These are the activations of a small neural network, seen along a few directions. Each row is one input.
Each table varies a few parts of the input and shows all the possible inputs, shuffled.
A made-up example of a description, with smaller parts first: line(4) and (point or ring(9) or (values(2) and ring(8))).
Shared parts are said once, and a part with two or three values counts as separate values.
In the rows, 128 means zero.

Other details of the inputs shift rows strongly along two fixed directions, in all tables alike. That doesn't count.

Table:
r1: [168 136 130 113 175 120  89 120  52 103 133  77  88 111 155]
r2: [186 126 157  95 173 103  93 113  56  96 138  79  55 111 144]
r3: [ 86 116 121 155  97 135 157 137 197 158 134 192 178 121 116]
r4: [130 114 166 102 125  98 127 115 179 116 158 169 119  99 106]
r5: [152 147 150  67 108  61 106  84 158  58 174 168  96  86 118]
r6: [142 109  90 158 139 154 137 143  78 159 107  83 123 154 156]
r7: [148 117 159  94 139  76 105  98 158  98 183 186 104  69 132]
r8: [144 123 148  95 143  69  95  88 145  94 193 191 106  67 133]
r9: [134 126  91 157 146 155 122 142  69 149 109  79 128 150 154]
r10: [105 133 144 127 122 119 129 123 171 130 147 172 145 107 118]
r11: [140 137 180  76 151  80  93  97 155  82 174 164  99  75 110]
r12: [172 128 148 101 171 127  98 122  59 107 119  58  79 125 132]
r13: [120 126  80 157  77 169 172 152 115 149  71  76 151 192 127]
r14: [101 116 110 132  51 120 181 134 209 133 127 177 160 146 108]
r15: [133 131  90 155 149 157 117 143  67 146 108  83 135 154 153]
r16: [ 90 143 108 132  63 126 164 128 208 126 121 179 177 148 104]
r17: [112 121  99 176 123 186 158 162 100 178  77  77 154 175 134]
r18: [ 76 131 138 150  98 138 157 139 202 153 125 189 168 132 103]
r19: [182 144 142  90 190 103  66 107  39  82 149  82  74  97 157]
r20: [115 114 144 130 113 116 142 125 180 140 149 175 140 110 118]
r21: [104 134  98 173 129 187 147 164 101 172  78  82 164 178 135]
r22: [147 139 134 117 165 149 105 135  70 120 104  61 108 146 131]
r23: [110 123 107 173 121 184 160 163 104 175  71  82 146 181 127]
r24: [ 74 136 138 148 102 141 152 138 200 150 124 192 174 137 103]
Each input here is: line(4) and (point or line(5)).
The inputs of r1 and r19 match in every part but the line(4) part. If r9 is changed in the same way as r1 into r19, which row does it become?
> r15
Which other rows agree with r2 in the line(4) part? List them by row number.
> r4, r6, r7, r14, r20

Table:
r25: [144 134 153 122 188 126  88 123  84 123 142 107 105  92 143]
r26: [101 132  60 162  65 156 174 144 151 151  88 116 175 183 127]
r27: [105 143 103 139  85 171 163 155 138 137  73  83 159 193 105]
r28: [148 143  94 122 103 136 137 129  97 109 102  84 127 159 138]
r29: [150 121 168  82 132  96 118 112 150  94 148 132  99 108 104]
r30: [141 152 133  99 102 109 129 115 131  88 125 115 113 130 121]
r31: [157 112 107 130 120 139 139 136  98 132 110  82 117 146 142]
r32: [153 123 133 113 183  98  74 106  82 109 178 134 103  75 154]
r33: [133 129 128 151 195 184 105 152  52 163  87  39 126 152 137]
r34: [149 121 126 129 121 141 144 142 106 132 104  74 111 148 132]
r35: [111 103  93 152  78 137 170 136 177 157 124 151 160 147 127]
r36: [153 138 153 113 148 115 112 118  88 108 128 104  83 116 132]
r37: [ 85 130 160 131 124 129 134 133 201 143 141 195 158 121 101]
r38: [154 126 147 109 187 103  75 109  87 109 167 133 106  74 150]
r39: [ 98 129 112 177 127 177 155 165 123 174  85 111 155 167 135]
r40: [100 123 148 123  95  95 142 109 209 124 165 228 149  95 109]
r41: [113 130 141 138 128 151 140 140 128 146  99 111 129 154 106]
r42: [158 128 132 106 163  92  87 106  87 100 171 140  90  95 154]
r43: [111 126 146 121 126  99 121 115 180 123 168 214 143  92 127]
r44: [ 97 118 121 140  91 107 151 114 192 139 156 208 151 114 116]
What is each input in this table made of?
> line(4) and line(5)
The inputs of r38 and r31 match in every part but the line(5) part. If r33 is changed in the same way as r38 into r31, which row does it become?
> r29
Change only the line(5) part in r25. List by row number the other rows that result.
> r30, r34, r36, r39
Change only the line(4) part in r44. List by row number the other rows that result.
> r36, r40, r41

Table:
r45: [143 123 160  88 132  82 109 100 156  94 172 160 103  85 116]
r46: [150 144 133 108 164 125  92 120  77 102 128  84 109 115 139]
r47: [ 60 145 115 171  98 160 155 151 185 165 110 182 196 146 115]
r48: [136 130 155  92 150  91  94 103 150  96 173 166 118  81 122]
r49: [145 119 119 130 116 147 145 144 109 135 100  73 122 152 130]
r50: [ 97 108 107 162 107 163 161 152 164 174 106 132 175 157 116]
r51: [ 68 142 117 156  79 155 169 145 197 155 102 166 184 159  98]
r52: [114 127 118 140 128 150 134 139 128 145 111 121 145 154 122]
r53: [143 143 137 122 168 124  94 123  79 114 137 114 105 118 145]
r54: [122 131  97 102  67  55 128  83 203  84 200 242 149  81 136]
r55: [135 148 121 128 116 148 139 139 106 120  89  78 125 160 125]
r56: [146 147 138 105 153 123  99 116  89 100 128 102 108 126 128]
r57: [133 106 102 167 140 167 144 154  90 172  94  78 133 154 144]
r58: [169 120 164  85 131  81 117 104 122  87 157 138  72  95 128]
r59: [ 93 122 136 145 120 123 138 129 189 149 153 196 164 103 122]
r60: [157 138 140 102 152 116 103 115  84 100 129  93  87 130 130]
r61: [124 132 123 130 107 143 149 140 138 132 101 109 134 157 120]
r62: [138 114 121 148 126 145 146 141  96 147 104  94 108 153 134]
r63: [132 113 149 118 128 102 127 114 152 127 154 171 114 104 122]
r64: [146 113 120 127 153 137 115 132 100 135 128  90 125 119 140]
r65: [137 122 118 161 154 151 127 142  74 156 111  99 113 139 156]
What is each input in this table made of?
> point or (line(4) and line(5))
Change only the line(5) part in r55. List by row number the other rows that result.
> r46, r47, r51, r56
Change only the line(4) part in r64. List by row number the other rows that result.
> r46, r48, r57
